A small network was shown many inputs. Here are its activations along a few directions, one row for each input.
In each table, some parts of the input vary, and every possible input appears once, in random order.
A made-up example of a description, with smaller parts first: one of 8 places around a ring, together with either a single point or one of 11 places around a ring or (one of 2 separate values, together with one of 6 places along a line).
Shared parts are said once, and a part with two or three values counts as separate values.
In the rows, zero is written as 128.

Table:
R1: [110  79 115 106 161 123 136 107 138 166 163 131 140 127 100 145]
R2: [107  85 115 105 165 123 135 106 134 172 156 131 138 132 104 153]
R3: [102  92 116 108 171 134 130  94 134 168 156 140 127 144 107 159]
R4: [123 171 130 126  73 126 120 153 132  86 101 119 134 104 137 107]
R5: [120 176 128 125  75 125 118 153 129  92  91 117 131 110 141 114]
R6: [116 182 130 128  81 137 114 141 128  87  92 128 119 121 143 121]
R7: [118 183 132 126  79 133 112 146 130  88  94 124 123 120 137 117]
R8: [104  92 116 107 168 131 127  99 135 169 157 137 130 142 101 155]
R9: [ 99  80 115 107 160 127 134 113 133 168 167 131 142 130 100 146]
R10: [204  67 147 177 210 120 154 107 109 167 160 135 111 161 146 126]
R11: [114 171 131 125  71 132 119 159 128  88 106 119 136 108 136 106]
R12: [218 159 162 196 122 125 136 157 106  84  94 124 105 138 184  88]
Question: Changing only one part turns R2 into R5. The same change can be made to R10. Which row results?
Answer: R12
Question: Describe the family of inputs behind these rows.
Answer: one of 2 separate values, together with either a single point or one of 5 places along a line
Question: Start at R3 and move only the place on the line of 5, one step at a time. The first step leads to R8. Which rows follow, in order?
Answer: R2, R1, R9

Table:
R13: [143 229 146 159  48 142 104 171 120  44  64 124 110 123 169  94]
R14: [114 235 135 121  20 130 101 171 133  45  58 114 126  98 148  97]
R15: [ 76  29  97  80 198 121 142  86 148 210 198 136 155 128  70 170]
R16: [178  23 131 145 244 111 160  92 120 211 188 136 127 159 116 150]
R17: [165 219 151 164  50 136 116 173 119  39  67 120 114 111 177  82]
R18: [116 240 135 132  32 133 105 164 127  48  49 118 117 107 162 107]
R19: [129 233 142 142  40 143 104 165 124  44  53 125 110 120 168 103]
R20: [114  41 118 119 231 135 137  73 128 211 194 149 121 168  92 173]
R21: [ 87  20 106  89 199 121 148  99 138 214 211 129 164 129  75 156]
R22: [106 221 130 120  11 125 107 186 134  41  68 110 137  80 145  92]
R23: [158  21 129 140 232 116 160  85 120 208 198 137 128 158 106 150]
R24: [ 84  43 101  81 205 126 134  70 146 214 190 138 140 145  73 178]
R25: [185 204 155 179  51 125 124 180 112  44  68 112 114 110 183  71]
R26: [205 205 157 187  62 120 123 185 112  47  57 110 116 110 191  72]
R27: [137  33 124 125 232 129 151  77 128 207 197 147 128 157 102 162]
R28: [ 88  51 101  91 215 127 136  64 137 218 181 143 130 154  87 188]
R29: [117 211 136 129  12 126 115 198 125  48  80 104 145  81 148  77]
R30: [101  45 110 102 223 136 136  66 132 212 183 151 122 165  92 183]
Question: Describe the family of inputs behind these rows.
Answer: one of 2 separate values, together with one of 9 places along a line
Question: Which other rows does R16 become when the choice among 2 separate values takes its other values? List them by row number.
Answer: R26
Question: Which other rows does R23 become when the place on the line of 9 takes its other values? List them by row number.
Answer: R15, R16, R20, R21, R24, R27, R28, R30
